These are the activations of a small neural network, seen along a few directions. Each row is one input.
Each table varies a few parts of the input and shows all the possible inputs, shuffled.
A made-up example of a description, with smaller parts first: one of 6 places along a line, together with either a single point or (one of 2 separate values, together with one of 5 places around a ring) or one of 11 places along a line.
Shared parts are said once, and a part with two or three values counts as separate values.
In the rows, zero is written as 128.

Other details of the inputs shift rows strongly along two fixed directions, in all tables alike. That doesn't count.

Table:
x1: [140 125 125 137 145 116 113 108 108 128 122 149 130]
x2: [143 126 114 128 133 130 112 138 117 129 124 137 131]
x3: [142 135 128 126 123 131 130 135 116 128 114 127 106]
x4: [140 136 125 125 133 115 128 110 117 141 129 156 123]
x5: [123 135 144 135 120 118 132 124 110 122 111 148 117]
x6: [165 111  97 145 145 155 152 154 156 123 103  45 103]
x7: [129 123 131 133 142 141 121 115 135 115 119 131 132]
x8: [129 145 137 120 116 105 126 111  92 130 134 183 109]
x9: [162 131 113 146 134 147 133 148 129 115 100  82 102]
x10: [103 127 160 128 122 109 131  94 104 123 114 173 128]
x11: [ 26 164 156  66  66  70 162 126 149 167 237 164 196]
x12: [131 133 142 130 127  95 133  93 102 132 134 177 111]
x13: [114 124 153 139 131 101 136  92  98 127 116 170 115]
x14: [136 141 140 132 127 103 136  96  97 131 127 180 111]
x15: [141 102 104 149 152 168 135 151 164 118  97  48 124]
x16: [141 109 104 146 152 175 137 153 156 118  92  51 127]
x17: [158 112  96 140 149 139 122 135 145 122 115  88 125]
x18: [144 142 130 132 127 117 113 119 110 135 127 156 115]
x19: [145 123 124 132 131 140 113 131 132 116 124 138 134]
x20: [137 125 129 139 129 140 135 146 117 120 104 104 110]
x21: [107 133 164 128 128 114 105 107 103 123 113 176 132]
x22: [126 121 143 142 123 140 128 131 121 120 102 126 119]
x23: [111 116 146 136 129 121 133 100 120 124 110 143 122]
x24: [143 135 127 123 129 121 115 122 103 134 124 158 111]
x25: [154 107 107 147 136 180 140 172 149 117  83  54 110]
x26: [126 116 145 134 146 127 114 101 127 119 124 151 129]
x27: [131 128 149 123 130 120 102 106  98 121 129 192 130]
x28: [182 124  90 155 138 163 140 165 142 117 101  54  98]
x29: [118 124 135 131 134 146 115 132 120 124 105 127 126]
x30: [133 126 137 125 139 124 117 109 120 122 135 156 138]
x31: [146 114 126 137 145 152 110 143 132 111 104 115 118]
x32: [ 95 143  98  90  94 130 174 190 199 157 204  37 176]
x33: [ 67 144 103  81  88 142 146 197 213 150 222  55 195]
x34: [133 140 138 133 128 105  99 103  95 129 126 182 129]
x35: [ 59 151 115  66  81  85 152 147 182 177 243 119 189]
x36: [128 117 134 128 135 120 118 101 128 123 139 155 137]
Each input here is: one of 4 places along a line, together with one of 9 places around a ring.
Q: Changing only the place on the line of 4 turns x15 into x16. The same change can be made to x35. Which row results?
A: x4
Q: Which other rows does x25 become when the place on the line of 4 takes its other values? List them by row number.
A: x10, x22, x23
Q: Which other rows does x14 become when the place on the line of 4 takes its other values? List them by row number.
A: x8, x12, x28

Table:
x37: [116 163 102 112 106 136 113 182 142 144 167  93 164]
x38: [171 125 146 144 136 149 143 135 114  99  90 123  75]
x39: [ 37 165 173  69  68  83 117 152 130 154 199 179 158]
x40: [153 152  86 139 108 124 159 151 146 147 154  77 135]
x41: [175 108  97 135 149 133 132 105 148 131 136 110 107]
x42: [125 130 149 119 129  60 112  54 106 145 158 221 121]
x43: [113 134 125 102  93 155 144 190 165 119 157  96 133]
x44: [135  97 149 155 155 173 112 122 133  80  79 129 139]
x45: [130 136 161 125 104 107 154 104 106 128 126 168  94]
x46: [115 135 122 121 113 126 172 170 153 141 132  63 100]
x47: [142 114 128 144 141 136 146 139  96 128  69 107  74]
x48: [122 125  97 101 128 135  93 163 173 145 173  87 154]
x49: [144 164 152 124 121  93 129  89  78 124 147 220 131]
x50: [104 135 144  89 117  92 100 104 130 130 192 223 160]
x51: [ 68 120 135 113 121 156 112 163 176 124 149  68 185]
x52: [171 146  95 139 118 136 157 135 130 136 136 100 125]
x53: [123 123  94  96 120 151 102 160 183 147 178  99 155]
x54: [190 139 103 154 140 159 113 145 105  99  97 141 119]
x55: [187 127 100 173 152 142 109 134  73 118  61 123  99]
x56: [ 88 130 144  93 121  65  95  95 105 153 173 206 152]
x57: [155 124 132 148 120 128 156 131 124 120  93  97  71]
x58: [ 96 121 194 130 138 112 126  69 105 104 124 210 151]
x59: [132 100 140 153 146 153 149  95 143 107  96 100 130]
x60: [ 74 119 136 109 115 171 114 160 178 126 153  88 182]
x61: [114 134 148 110 139  59 118  64 102 151 153 219 124]
x62: [179 144  99 161 149 123 146 124 100 130  91 111 102]
x63: [ 66 146 173  95  91  72 125 123  88 143 147 196 129]
x64: [101 139 122  97  90 162 129 189 163 136 154  88 130]
x65: [128 106 172 170 152 115 127  53 100 101  69 166 108]
x66: [139  98 145 178 178 145 138  84 112 101  47 109 102]
x67: [145 125  96 102 131 136 140 149 184 137 195  90 152]
x68: [117  95 139 159 166 147 132 102 109 116  61 107 121]
x69: [133 154  90 115 101 163 119 182 152 142 162  92 158]
x70: [ 65 110 128 116 122 141 132 154 165 133 141  67 180]
x71: [173  98  96 143 172 131 114 111 116 138  86 118  99]
x72: [186 128  96 170 160 140 129 126  76 130  62 119  89]
Q: Changing only one part turns x61 into x66. The same change can be made to x48. Which row results?
A: x51
Q: What do these inputs look like to the network?
A: one of 4 separate values, together with one of 9 places around a ring
Q: Start at x40 and move only the place on the ring of 9, one step at a time. The first step leads to x52. Which rows follow, in order?
A: x49, x54, x69, x37, x55, x72, x62
Q: Which other rows does x42 become when the choice among 4 separate values takes its other values? List them by row number.
A: x40, x57, x65
Q: Which other rows does x63 become when the place on the ring of 9 takes its other values? List them by row number.
A: x38, x39, x43, x45, x46, x47, x57, x64
